A small network was shown many inputs. Here are its activations along a few directions, one row for each input.
Each table varies a few parts of the input and shows all the possible inputs, shuffled.
Descriptions start from the smaller parts, as in this example, which fits no table here: one of 4 places along a line, together with either a single point or one of 9 places around a ring or (one of 2 separate values, together with one of 5 places around a ring).
Shared parts are said once, and a part with two or three values counts as separate values.

Rows:
x1: [ 37  22 -23 -29  12  41   7 -17  20 -48  -7]
x2: [ 22  50   2  -2   6  -5  49 -11  15 -18  43]
x3: [ 12  -2 -17  32  11  -4 -17  45  -4  24  45]
x4: [-69   8  39  13 -16  17 -10 -61  47   2  52]
x5: [ 16 -36  -9   0   4 -58   5  18 -45  24  -9]
x6: [ 28  34 -17 -40  18  24  39 -32  12 -42 -16]
x7: [ 17  19 -44  18   2  11 -13 -44  -3 -51 -26]
x8: [ 23   3   0   0   6 -11  52  38  -5  36  38]
x9: [  4  39 -31  52  -6 -14 -12 -24  -5 -19  43]
x10: [  9  35 -41 -28   7   2  30 -33   1 -40 -26]
x11: [-37 -41  33  21 -30   8 -17   9  38  44  42]
x12: [ 39 -19  22 -25  27 -34  31  34  -9  32  -8]
x13: [ 21 -40  -3  24  19 -48 -21  24 -30  15 -14]
x14: [ -6  13  -4 -24  -1   3  25  27 -36 -11 -68]
x15: [ 17  49 -24  35   2   1 -21  -6  21 -16  47]
x16: [ 11  20 -42 -10  -7   1  12 -42 -23 -49 -16]
x17: [-38   6  34  18 -35  18 -24 -39  61  -8  51]
x18: [  4  55 -19  13  -1 -26  42 -19   6 -12  35]
x19: [-59 -37  40  20 -16  12   2 -15  22  62  38]
x20: [-73 -31  53 -19 -17  42 -23 -19  10   9 -62]
x21: [ 34 -27   2   5  22 -27 -35  41 -10  28  -9]
x22: [  1 -14 -28  46   3 -23  -6  26 -27  22  36]
x23: [-10  -8 -12  -9 -11  -7   4  22 -52 -29 -59]
x24: [  1 -12 -24  25 -20 -35  25  22 -36  29  33]
x25: [-26  -8  18 -24 -20  46 -38 -62  55 -34  -9]
x26: [-54  -8  20 -24  -4  48 -22 -86  37 -21 -13]
x27: [ 18  10  19 -31   8  22  33  35 -18 -13 -59]
x28: [30 -6 -5  7  8  5 15 48  4 31 47]
x29: [ 30  48   0   9   6  10  11  -7  16 -21  56]
x30: [ -2  -1 -15  15   1   6 -26  17 -42 -22 -68]
x31: [ 43 -30  14 -25  33 -20  -6  44  -8  24   4]
x32: [ 26   4  12 -25  10  36  -4  41 -15 -12 -47]
x33: [ 10  11  -5  -2   2  31 -36  35 -20  -8 -64]
x34: [ -1   4 -24   8   1 -31  42  30 -19  38  30]
x35: [ 16 -17   3 -16  23 -55  24  24 -25  26 -14]
x36: [-26 -71  41 -17 -11 -17 -38   6  35  40  -6]
x37: [  0  37 -31  28 -21 -27  19 -25 -17 -22  45]
x38: [-41 -23  44 -18 -33  43 -46  -6  20   4 -64]
x39: [ 23  29 -40  -6  12  31 -32 -21  13 -42 -13]
x40: [-50 -63  60 -12   7 -16 -21 -18  17  48  -6]
Question: What do these inputs look like to the network?
Answer: one of 5 places around a ring, together with either one of 2 separate values or one of 6 places around a ring
Question: Changing only the place on the ring of 5 turns x31 into x32. The same change can be made to x12. Which row results?
Answer: x27
Question: Which other rows agree with x7 in the place on the ring of 5? List them by row number.
Answer: x1, x6, x10, x16, x25, x26, x39
Question: Which other rows does x37 become when the place on the ring of 6 takes its other values? List them by row number.
Answer: x2, x9, x15, x18, x29
Question: Which other rows does x25 become when the place on the ring of 5 takes its other values? List them by row number.
Answer: x11, x17, x36, x38

Rows:
x41: [-21  14   3  11   4  37 -33 -46 -18 -23 -52]
x42: [ 44  15 -12  13  19 -19  45  60 -17 -30  10]
x43: [-65  22   3   3 -33  17 -40 -43  28  -5  -4]
x44: [ 16  20 -31  36  12 -53  18  39 -36 -23  -8]
x45: [-33 -22  -7   9  -5 -26   5 -45   1 -16  62]
x46: [ 36  21 -30 -38  10  17  39  10 -13   1 -53]
x47: [ 11  14  15 -17  -4  63   0 -19  25 -24 -49]
x48: [-13  -7  -5  -6 -11  22  39 -21  34  13  57]
x49: [ 26  30  -3  11  40 -19  -3   9   1  23  69]
x50: [ -4 -82  45  15  -7 -28 -33  34 -16  47 -29]
x51: [-46  26  43 -14 -29  23  -6 -34  51 -16   6]
x52: [-30 -75  68 -15  33 -21 -19  41 -19  45  -2]
x53: [ 43   0 -39 -37 -15 -16  12   3 -21 -33 -52]
x54: [ 37  26 -51  28 -14   3 -22  14   0  41  46]
Question: What do these inputs look like to the network?
Answer: one of 2 separate values, together with either a single point or one of 6 places around a ring
Question: Changing only the choice among 2 separate values turns x52 into x50. The same change can be made to x46. Which row results?
Answer: x53
Question: A walk changes only the place on the ring of 6. It starts at x43 and steps to x41. List the rest of the walk in order.
Answer: x53, x44, x54, x45

Rows:
x55: [-74 -12  27 -14 -41  65 -38 -35  41 -27 -73]
x56: [ 43  -1 -27 -25  28 -20 -17  23 -17 -27 -41]
x57: [ 29 -21 -54 -19  -3  -8  17  24 -19 -28 -36]
x58: [ 37  13 -61  36  21   0  -5  -2  -3 -25  16]
x59: [ 41   8  42 -35  43  11  16  39  -6  -1 -16]
x60: [ 32 -13  -4  16  -3 -25 -18  33 -51  -6 -45]
x61: [ 41  51 -39   2  23  22   6  -6   8 -27  32]
x62: [-63  20  33  -4 -39  48 -45 -85  33 -37  -2]
x63: [22  7 -9 21  4 -7 -3 38 12 33 67]
x64: [ 26 -10  31 -18  28 -15  -5  62 -10  44  -5]
x65: [-59 -17  61 -29  -9  74 -62 -48  15 -37 -55]
x66: [-36 -70  66 -29   3  16 -50 -26  48  29 -29]
x67: [-56 -78  40 -35 -33  31 -19 -28  59  32 -14]
x68: [-51 -45  51  -6 -29   2 -27 -64  55  18  40]
x69: [-88  20  20 -14 -30  57 -31 -85  26 -16 -27]
x70: [ 10  22 -58 -12  18 -32  18 -17 -14 -19  -5]
x71: [-74 -51  36 -30 -13   9 -17 -68  44  31  28]
x72: [  2  -3 -24  54  -1 -16 -23  43 -27  20  44]
x73: [ -8  -8  11   0  12 -33  44  30  -4  26  36]
x74: [  0   5   0  44 -14 -51  -3  22 -32  20  27]
x75: [-25   7 -10  29   8 -50  11  25 -40  33   6]
x76: [ 17 -24   6 -10  -2  -6  33  58 -13  47  -1]
x77: [ 34   1 -29 -37   5  22  47  15  -7 -32 -27]
x78: [ 33  49 -18  -8   8 -12  31 -24  16 -35  10]
x79: [ 38  13 -41  16   5 -33   7 -24 -20 -27  10]
x80: [  6  38  15 -16  16  -3  65   3  13   9  13]
x81: [ 14   7  22  13   5 -48  17  24  18  13  42]
x82: [ 22   6 -43  61  -1 -12 -19   9 -38 -15  19]
x83: [-43 -39  30   4 -19  35 -51 -54  62  36  53]
x84: [ -2 -33 -15  15 -12 -19   8  59 -49  31 -24]
x85: [ 24  48  15 -18   1  -9  34   1  27  -2  37]
x86: [ 14  37 -22 -21  26  -6  52 -19  -1 -34   2]
x87: [ 33   2  14 -32   2  24  54  32  -8  11 -10]
x88: [-10  16 -34  39   7 -39  17  -6 -45   4 -25]
x89: [33 33  4 13 24 24 23 20 23 -3 45]
x90: [-57  15  19  22 -42  74 -56 -62  49 -38   4]
x91: [ 14  -9   8   6  10 -32 -27  54 -36  38 -33]
x92: [ 16 -21 -31  26 -18 -14  12  33 -54   0 -48]
x93: [ 46  23   0 -40  34  16  13  15 -16 -27 -32]
x94: [ 19  12 -31  33 -24 -42  -8 -13 -40 -13  15]
Question: Changing only one part turns x81 into x64. The same change can be made to x68. Which row results?
Answer: x66
Question: Changing only one part turns x70 into x57. The same change can be made to x88. Which row results?
Answer: x92
Question: What do these inputs look like to the network?
Answer: one of 5 places along a line, together with either one of 2 separate values or one of 6 places around a ring
Question: A walk changes only the place on the ring of 6. It starts at x74 and steps to x94. List the rest of the walk in order.
Answer: x79, x78, x85, x81
Question: Which other rows does x71 become when the choice among 2 separate values takes its other values? List them by row number.
Answer: x69
Question: Which other rows does x72 become when the place on the ring of 6 takes its other values? List them by row number.
Answer: x58, x61, x63, x82, x89
